A small network was shown many inputs. Here are its activations along a few directions, one row for each input.
Each table varies a few parts of the input and shows all the possible inputs, shuffled.
Descriptions start from the smaller parts, as in this example, which fits no table here: one of 2 separate values, together with either a single point or one of 11 places along a line or (one of 6 places along a line, together with one of 8 places around a ring).
Shared parts are said once, and a part with two or three values counts as separate values.
In the rows, zero is written as 128.

Other details of the inputs shift rows strongly along two fixed directions, in all tables alike. That doesn't count.
These rows show it; all are for the same input, with only those details redrawn:
[ 72 166 105  43 153  95 105  93 158 100 115]
[ 85 138 122  74 136  91 103 110 156  84 120]
[ 71 165 105  43 152  93 104  93 158  99 115]
[147  79 157 193 114 123 135 157 143  83 111]
[147 116 133 175 149 152 160 140 143 125  94]
[135  74 161 177 104 103 120 155 147  63 120]
[ 95 170 102  74 169 127 133 100 154 127 102]
[114  82 156 143 100  84 101 144 150  52 128]

A family of inputs:
R1: [194 123 120 164 124 168 166 147 106 191 112]
R2: [167  95 160 230 117 180 141 159 108 145 131]
R3: [138 185 101 147 180 207 173 110 111 214 118]
R4: [ 92 159 105  58 126  88 109 106 112 133 155]
R5: [156  90 151 165  90 131 123 150 109 128 155]
R6: [ 95 170 102  76 169 127 133 100 154 128 101]
R7: [154 146 106 101 123 131 141 123 110 171 136]
R8: [133  69 172 140  60  91  76 153 117  83 169]
R9: [120 134 121  73 103  91 102 116 116 128 160]
R10: [163 162 101 152 164 186 185 129 101 213 107]
R11: [115 131 128 129 116 108 118 126 112 128 161]
R12: [126  83 161 184  82 106 102 150 109  89 172]
R13: [168 151 119 146 156 205 158 127 115 205 106]
Describe the family of inputs behind these rows. -> either a single point or (one of 2 separate values, together with one of 6 places along a line)
Change only the choice among 2 separate values in R1. List by row number the other rows that result. -> R10
A walk changes only the place on the line of 6. It starts at R1 and steps to R7. List the rest of the walk in order. -> R9, R5, R8, R13

A family of inputs:
R14: [141 120 135 161 119 137 131 136 116 135 137]
R15: [121 118 127 139 136 112 139 134 140 102 106]
R16: [126 118 136 172 140 134 145 140 130 113 115]
R17: [156 120 124 144 127 134 153 136 125 140 125]
R18: [154 116 130 142 123 139 148 140 125 142 123]
R19: [119 116 132 146 134 112 135 136 139 100 111]
R20: [131 118 141 166 141 151 137 134 143 115 113]
R21: [112 171 102  78 152 141 134 103 125 166 132]
R22: [ 99 125 134  77 103  91  83 120 124 105 151]
R23: [138 117 138 160 144 150 142 134 152 115 101]
R24: [149 122 131 148 125 143 133 138 119 146 123]
R25: [141 118 138 150 118 144 127 137 112 142 135]
R26: [117 175 100  73 156 147 134 104 123 176 118]
R27: [ 91 171 106  74 138 120 108  99 123 143 146]
R28: [129 171  98  73 159 151 145 107 127 177 107]
R29: [163  83 147 176  98 115 139 154 120 110 141]
R30: [123 175  95  72 159 145 147 103 128 174 120]
R31: [130 123 127 120 116 111 125 127 124 124 145]
R32: [128 122 134 128 116 123 112 132 120 128 137]
R33: [157 119 129 144 126 142 141 141 124 144 113]
R34: [137 105 143 153 104 112 116 141 121 112 142]
R35: [144 122 129 150 124 136 141 133 119 140 139]
R36: [124 120 134 128 139 131 127 126 157 100 102]
R37: [ 90  75 174 137  82  73  66 140 147  30 157]
R38: [ 95 178  97  44 147 119 118  94 130 154 137]
R39: [ 91 173 105 100 172 137 139 104 135 140 115]
R40: [156 124 124 148 127 134 145 136 125 143 119]
R41: [148 125 128 151 125 136 138 135 122 143 125]
R42: [130 116 135 170 140 130 148 141 134 113 111]
R43: [ 40 117 146  16  64  21  14 106 129  40 194]
R44: [ 96 119 140  99  97  92  77 124 119  96 162]
R45: [143 116 134 152 143 149 146 133 157 112  92]
R46: [138 117 137 151 116 139 131 136 116 136 143]
R47: [124 124 131 131 114 117 121 127 119 123 153]
R48: [134 117 140 163 143 150 140 134 148 116 107]
R49: [140 118 136 154 119 141 125 138 113 138 135]
R50: [138 116 126 158 141 129 155 140 141 113  97]
R51: [103 167 108  85 144 140 123 104 120 158 144]
R52: [125 182  92  73 165 151 143 103 127 181 107]
R53: [155 121 130 139 126 144 142 138 119 151 118]
R54: [165  86 148 176  97 115 132 155 126 107 127]
R55: [135 120 134 156 117 137 132 133 114 135 150]
Describe the family of inputs behind these rows. -> one of 6 places along a line, together with either one of 2 separate values or one of 5 places around a ring
The inputs of R33 and R49 match in every part but the place on the line of 6. If R18 is changed in the same way as R33 into R49, which row does it become? -> R46
The inputs of R28 and R25 match in every part but the place on the line of 6. If R17 is changed in the same way as R28 into R25, which row does it become? -> R47
List by row number the other rows that have the place on the line of 6 in common with R32. -> R21, R22, R34, R35, R42, R48
Change only the choice among 2 separate values in R15. List by row number the other rows that result. -> R36
